A small network was shown many inputs. Here are its activations along a few directions, one row for each input.
In each table, some parts of the input vary, and every possible input appears once, in random order.
A made-up example of a description, with smaller parts first: one of 5 places around a ring, together with either a single point or one of 9 places along a line or (one of 3 separate values, together with one of 6 places along a line).
Shared parts are said once, and a part with two or three values counts as separate values.

Other details of the inputs shift rows strongly along two fixed directions, in all tables alike. That doesn't count.

Table:
x1: -18 -2 8 -11 3 10 2 18 14 -20 0
x2: 0 -3 10 -6 -3 9 1 -7 -11 -8 1
x3: 63 19 -11 -5 18 -95 -33 -32 9 64 44
x4: -10 -7 -29 74 -8 43 64 -30 -75 67 -20
x5: 1 -1 0 -10 -3 7 4 -5 11 -7 -4
x6: 8 -5 5 -6 -2 12 -2 9 15 -11 0
x7: -20 -3 5 -13 -1 -1 -25 7 1 -5 -20
x8: -7 -4 -32 65 -3 39 59 -38 -69 59 -18
x9: -18 0 6 3 3 -3 -31 9 3 -8 -20
x10: 3 -2 3 -1 -7 12 -5 9 7 -16 7
x11: -1 8 11 -17 -5 12 -6 1 2 -18 0
x12: -1 0 -4 -10 1 0 8 4 9 -15 -3
x13: 57 19 -17 14 9 -95 -33 -27 6 70 55
x14: -9 5 12 -21 7 -4 -3 10 11 -19 3
x15: -12 -5 1 3 4 13 12 16 4 -12 1
x16: -2 -6 8 -13 -8 12 -1 10 17 -11 -3
x17: -1 -3 1 -7 -2 2 9 14 7 -9 -2
x18: 0 3 3 -21 4 4 2 8 4 -20 -7
x19: -5 4 1 -5 -9 13 2 -4 4 -12 0
x20: 3 -4 1 -5 -1 3 6 17 10 -17 -2
x21: -22 -2 8 9 -2 -2 -21 -2 0 -12 -26
x22: 2 -10 7 -1 -6 11 -6 6 2 -19 7
x23: -12 3 3 -17 9 -3 -3 8 19 -21 5
Each input here is: either one of 3 separate values or (one of 4 places along a line, together with one of 5 places along a line).
Question: What sort of input is x7?
Answer: one of 3 separate values

Table:
x24: 14 15 -25 9 7 -53 -10 -34 9 50 8
x25: -16 -8 5 -7 8 19 4 31 -1 -7 -40
x26: -3 -10 -6 8 -5 45 51 20 -1 -20 11
x27: 3 -4 7 -18 -13 55 34 24 9 -20 -9
x28: -21 -6 -6 28 -16 16 7 9 12 -9 -13
x29: 33 13 -10 13 1 -40 -11 -55 -30 41 16
x30: -2 5 -10 -8 -1 39 53 -7 -11 -8 -4
x31: 45 -2 -2 11 -7 -16 -29 -33 -23 31 6
x32: 13 3 -15 24 29 -58 -6 9 1 33 12
x33: -21 -16 8 15 -25 46 4 5 -25 -35 -13
x34: -17 -7 5 0 -18 34 -4 12 18 -15 -32
x35: 0 -8 48 -75 8 -65 -93 43 82 -90 59
x36: 22 15 -6 18 9 -34 -19 -20 -21 55 24
x37: -27 10 10 -9 4 10 4 -12 -15 -5 2
x38: -22 1 -4 -9 20 0 14 6 -5 -2 -29
Question: Changing only one part turns x35 into x37. The same change can be made to x26. Which row results?
Answer: x30
Question: What is each input in this table made of?
Answer: one of 3 separate values, together with either a single point or one of 4 places along a line
Question: Which other rows does x34 become when the choice among 3 separate values takes its other values? List them by row number.
Answer: x24, x28
Question: List by row number the other rows that have the choice among 3 separate values in common with x34.
Answer: x25, x27, x31, x36

Table:
x39: 6 -1 22 -26 -11 42 12 -1 2 -39 2
x40: -16 3 -10 48 -11 29 16 -39 -64 46 -42
x41: 0 -1 -28 46 11 18 54 -4 -36 40 -12
x42: 10 -3 -14 40 -10 27 37 -13 -40 26 4
x43: -36 6 -26 64 4 25 29 -36 -62 59 -25
x44: 1 -1 -1 4 3 -11 10 14 7 -12 10
x45: -27 1 1 8 4 -16 -9 -5 5 2 -14
x46: 11 18 2 -11 5 -53 -47 -4 10 21 -5
x47: 7 -3 6 -10 -8 49 23 -2 3 -28 -15
x48: -30 -7 14 -5 -4 39 -9 28 -6 -13 -42
x49: 37 16 -1 -18 10 -27 -2 -5 16 18 24
x50: 10 -12 20 -31 -4 -37 -69 15 33 -22 1
x51: -12 -3 9 -23 -3 35 19 3 -3 -32 10
x52: -35 -13 10 -4 7 29 -4 23 -5 -18 -41
x53: 0 0 -22 23 4 -1 43 -8 -21 29 3
x54: 27 11 -20 27 17 -14 27 -36 -39 53 24
x55: 27 9 -31 45 6 -18 33 -9 -30 63 11
x56: -56 -3 14 -8 -4 50 -12 5 -21 -47 -47
x57: 38 9 -15 16 9 -55 -13 -1 15 45 39
x58: 14 -3 19 -28 5 -43 -47 21 43 -35 52
x59: -30 2 3 -4 7 8 -9 5 -2 -11 -41
x60: 0 -8 5 -23 -14 45 19 3 10 -35 -8
x61: -42 -12 5 6 -20 62 -5 4 3 -36 -44
x62: -8 -6 5 7 3 -1 10 18 12 -11 8
x63: 33 13 -3 -23 4 -33 -1 -4 19 17 30
x64: 9 2 10 -48 -8 -13 -17 30 46 -41 19
x65: 6 0 -10 -10 8 -8 17 7 14 1 8
x66: 50 10 -4 -9 -1 -47 -5 -30 1 35 50
x67: -37 -8 10 -7 -17 53 -16 1 -4 -45 -59
x68: -7 -2 -24 61 13 -5 14 -29 -70 77 -16
x69: -17 -6 0 -12 -8 29 19 8 -5 -28 8
x70: -27 -1 12 10 -18 27 -13 -13 -6 -7 -17
x71: 26 9 -6 -20 16 -39 5 -4 19 16 28
x72: 13 14 -7 6 17 -79 -37 -17 1 33 5
x73: 29 -7 -8 14 -3 -23 -12 -4 16 14 26
x74: 34 12 -2 -20 23 -41 -3 -7 21 12 25
x75: -39 -20 24 2 -20 66 -4 13 -25 -32 -46
x76: -52 -4 1 8 1 44 14 11 0 -17 -46
x77: 15 -8 16 -34 -14 -1 -29 26 45 -60 16
x78: 16 0 -1 -4 -14 7 12 -9 -4 -1 18
x79: -4 -4 -13 38 15 -27 4 -13 -34 54 -15
x80: -21 5 26 -44 -8 -13 -55 26 54 -43 -5
x81: -21 -11 2 6 4 37 24 26 10 -22 -11
x82: 14 -7 -7 -11 -16 9 8 3 16 -14 8
x83: 25 5 -4 1 7 -44 -18 0 5 3 39
x84: 24 8 -6 -8 10 -43 11 -11 8 19 31
x85: 28 9 18 -48 14 -54 -26 8 44 -28 35
x86: 5 -7 7 11 -11 16 3 5 1 -7 18
Question: Changing only one part turns x40 into x46. The same change can be made to x66. Which row results?
Answer: x63
Question: Changing only one part turns x55 into x41. The same change can be made to x64. Which row results?
Answer: x65
Question: What is each input in this table made of?
Answer: one of 6 places around a ring, together with either one of 3 separate values or one of 5 places along a line
Question: Which other rows does x76 become when the choice among 3 separate values takes its other values? List them by row number.
Answer: x52, x59
Question: Which other rows does x48 become when the choice among 3 separate values takes its other values? List them by row number.
Answer: x46, x80
